These are the activations of a small neural network, seen along a few directions. Each row is one input.
Each table varies a few parts of the input and shows all the possible inputs, shuffled.
Descriptions start from the smaller parts, as in this example, which fits no table here: one of 3 separate values, together with either a single point or one of 9 places along a line or (one of 6 places along a line, together with one of 8 places around a ring).
Shared parts are said once, and a part with two or three values counts as separate values.
In the rows, 128 means zero.

Other details of the inputs vary at random and push rows far along three fixed directions, the same in every table; ignore that.
These rows show it; all are for the same input, with only those details redrawn:
[ 47 120  83 125 141  29 148 173 144 135 125]
[ 94 125 149 184 157 105 180 128 121  51 150]
[136 114  65  87 115 165  80 122 132 179 104]
[143 106 107 112 155 204 102 131 120  98 129]
[172 134 112 159  87 179 120  50 118 154 113]
[184 131 111 154  86 199 111  44 118 156 111]
[ 66  93  51  47 176 114  84 218 142 140 119]
[ 56 122  69 111 128  38 133 166 145 163 115]

Rows:
r1: [127 142 132 100  85  63 108 116 145 225 109]
r2: [176 159  84 125  68 149  88  66 141 196 125]
r3: [140 150 216 145 163 146 165 129 123  52 167]
r4: [183  83 158  85 129 191 127 164 113 110 114]
r5: [ 67 128 133 109 140  24 146 181 142 148  96]
r6: [100 101  64  72 136 150  73 187 139 172 104]
r7: [133 154 156 207  48  70 151  62 112 168 129]
r8: [120 146 142 128  83  51 131 108 136 208  95]
r9: [119 128 169 153 154 125 167 132 137 102 110]
r10: [168  77 129 100 112 199 109 172  99 103 136]
r11: [ 80 103  96 102 177 122 122 186 132  91 136]
r12: [135 128 136  71 201 161 112 176 150  80 142]
r13: [125 166 176 198 143  57 212  84 135  93 130]
r14: [188 124 146 116 146 219 121  78 126 123 100]
r15: [146 155 201 149 176 146 171 125 125  52 169]
r16: [147 143  79  75 105 156  68 135 131 189 142]
r17: [123 142 189 164 148 148 152 139 110  39 192]
r18: [108 104 155 139 172 160 122 180 106  45 145]
r19: [107 172 123 215  84  21 191  69 131 148 134]
r20: [193 135 152 153  70 192  89  62 108 163 144]
Question: Describe the family of inputs behind these rows.
Answer: one of 2 separate values, together with either a single point or one of 9 places around a ring
Question: The inputs of r6 and r9 match in every part but the choice among 2 separate values. If r19 is changed in the same way as r6 into r9, which row does it become?
Answer: r13

Rows:
r21: [109 124 104  80 166 113  98 188 137 145 125]
r22: [123 131 121  82 149 155 114 153 132 135 130]
r23: [136 134 110 118  97 135 117 114 122 172 132]
r24: [138 135 134 125 113 168 119 112 119 121 143]
r25: [104 131 132 140 144  99 126 164 121 102 144]
r26: [148 147 169 166 148 140 143 116 118  83 138]
r27: [141 118 110 128  98 131 114 122 115 165 104]
r28: [ 59 109 127 120 145  77 142 183 130 109 127]
r29: [142 123 147 129 130 164 122 110 130 124 107]
r30: [142 143 143 162 109  92 172 110 137 127 127]
r31: [ 81 135  97 158 172 109 142 135 136  95 138]
r32: [146 127 106 114 109 160  73 117 131 174 122]
r33: [165 164 161 179 102 123 168  73 117 122 134]
r34: [135 143  87  76 119 122  92 150 133 176 109]
r35: [119 153 141 148 113  85 164 108 132 148 133]
r36: [141 118 158 164 126 151 164 118 123  87 153]
r37: [142 147 166 160 143 144 149 111 127  85 145]
r38: [123 157 143 163 118  79 139 111 133 139 123]
r39: [133 110 121  80 159 144 112 144 130 134 127]
r40: [118 136 105 101 128  97 112 143 139 185 117]
r41: [105 126 133 139 148 101 131 164 121 107 148]
r42: [115 150 142 158 124  81 136 113 143 147 126]
r43: [111 112 146 138 145 108 151 134 118  94 153]
r44: [137 100 134 109 163 173 100 146 120  82 146]
r45: [ 97 104 109  76 162 121 114 186 134 147 107]
r46: [128 128 152 172  92 123 155  88 114 137 118]
r47: [167 145  95 122  61 142 106  79 119 213 116]
r48: [137 112 108 108 100 165  88 115 127 168 102]
r49: [109 111 147 152 140 116 156 149 111  97 132]
r50: [154 130 112 113 107 131 132 118 140 169 114]
r51: [160 107 148 127 141 219 115 127 127  73 148]
r52: [ 82 150 135 136 126  54 145 134 147 151 126]
r53: [ 91  97  99  91 148 120  93 189 132 137 113]
r54: [158 113 156 133 157 218 108 127 109  89 155]
r55: [164 141 109 109  78 131  98  58 142 204  98]
r56: [128 144 137 148 116  68 147 103 131 132 120]
r57: [121 124 100  94 117 102 128 145 151 180 114]
r58: [151 119 158 130 151 219 102 123 114  82 152]
r59: [174 138 147 155 108 196 114  84 114 114 143]
r60: [118 128 138 122 155  88 143 147 126  94 131]
r61: [107 125 100  68 160 118 114 188 134 143 130]
r62: [166 113 161 107 166 210 121 112 117  83 139]
r63: [132 146 132 153 105  78 161 119 139 132 119]
r64: [ 67 112 122 106 149  66 138 171 134 105 145]
r65: [105 117 147 139 141 107 140 129 128  85 150]
r66: [130 140 142 151 129 132 135 133 113  89 149]
r67: [139 128 108 108 106 163  75 113 134 173 123]
r68: [121 134 121  82 147 154 109 151 135 130 130]
r69: [156 137  94 101  96 157  87 123 117 166 121]
r70: [139 147 143 166 106  90 162 108 139 122 123]
r71: [124 117 146 144 126 141 153 133 128  97 147]
r72: [ 94 119 147 124 153 108 151 156 130 112 117]
r73: [156 126 110 105 114 157  92 120 125 168  87]
r74: [ 85 108  52  86 177 118 107 156 139 122 121]
r75: [117 143 139 150 105  84 159 109 154 137 124]
r76: [125 135 135 136 122  73 158 109 130 144 126]
r77: [149 165 167 177  99 127 160  62 131 121 135]
r78: [116 111 100  66 165 105 106 178 134 135 122]
r79: [155 138 116 119  73 145 108  72 133 208  81]
r80: [116 123 149 173 102 101 163 105 115 134 123]
r81: [111 128 156 128 153 107 152 126 132  91 138]
r82: [ 78 137 127 144 115  58 143 140 134 153 138]
r83: [119 138 136 152 114  79 151 124 125 137 101]
r84: [130 118 142 155 128 135 142 134 134  92 146]
r85: [122 134 130 156 103  72 141 106 121 128 131]
r86: [134 119 114 111 100 128 113 101 124 165 124]
r87: [124 129 127 160  96  86 165 120 131 139 137]
r88: [145 133 137 102 168 178 109 159 121  83 138]
r89: [ 98 107 107  83 161 118 100 185 141 140 103]
r90: [167 115 157 114 155 219 131 127 128  84 138]
r91: [124 106 112 107 136 150  95 164 116 123 111]
r92: [118 127 102 168 149 144 162 110 137  80 135]
r93: [175 130  94 119  66 130  98  70 119 204 108]
r94: [117 113 143 139 145 106 152 137 115  92 152]
r95: [ 89 136 122 148 118  54 145 145 129 153 140]
r96: [147 127 168 163 143 144 160 118 113  87 121]
r97: [108 112 100  78 155 117 107 187 156 136 121]
r98: [161 139 154 183  92 114 152  66 108 109 135]
r99: [ 65 129 120 115 145  74 135 180 138 107 151]
r100: [159 128 165 125 167 216 103 119 128  83 141]
r101: [139 138 111 132 102 128  92 117 124 164 122]
r102: [132 150 147 166  89 121 155  84 117 137 143]
r103: [151 123 101 123  92 130 121 124 131 162 122]
r104: [113 121 126 138 131 101 147 165 129  92 141]
r105: [112 145 105 165 154 144 155 105 124  82 142]
r106: [140 122 109 128  95 130 108 122 114 160 100]
r107: [122 120 145 144 123 140 149 130 132  92 146]
r108: [172 111 142 132 141 213 112 135 116  70 143]
r109: [127 118 118  84 142 155 116 155 147 128 123]
r110: [140 139 125 119 119 132 113 109 135 180 119]
r111: [156 125 140 122 138 152 115 103 131 121 125]
r112: [106 108  72 117 162 163 112 138 127 120 102]
r113: [153 120 142 129 133 162 133 119 117 131 109]
r114: [107 131 126 130 140 101 142 164 118 103 151]
r115: [146 136 118  96 121 163  92 113 135 182 113]
Question: The inputs of r38 and r73 match in every part but one. If r95 is changed in the same way as r38 into r73, which row does it become?
Answer: r49
Question: The inputs of r68 and r109 match in every part but one. If r23 is changed in the same way as r68 into r109, which row does it become?
Answer: r36
Question: The inputs of r24 and r107 match in every part but one. If r34 is changed in the same way as r24 into r107, which row does it become?
Answer: r63
Question: Describe the family of inputs behind these rows.
Answer: one of 5 separate values, together with either a single point or (one of 2 separate values, together with one of 9 places around a ring)
Question: Change only the choice among 2 separate values in r78. List by row number the other rows that result.
Answer: r93
Question: Change only the place on the ring of 9 in r60. List by row number the other rows that result.
Answer: r39, r55, r56, r62, r76, r78, r81, r111
Question: Change only the choice among 2 separate values in r106. List by row number the other rows that result.
Answer: r83
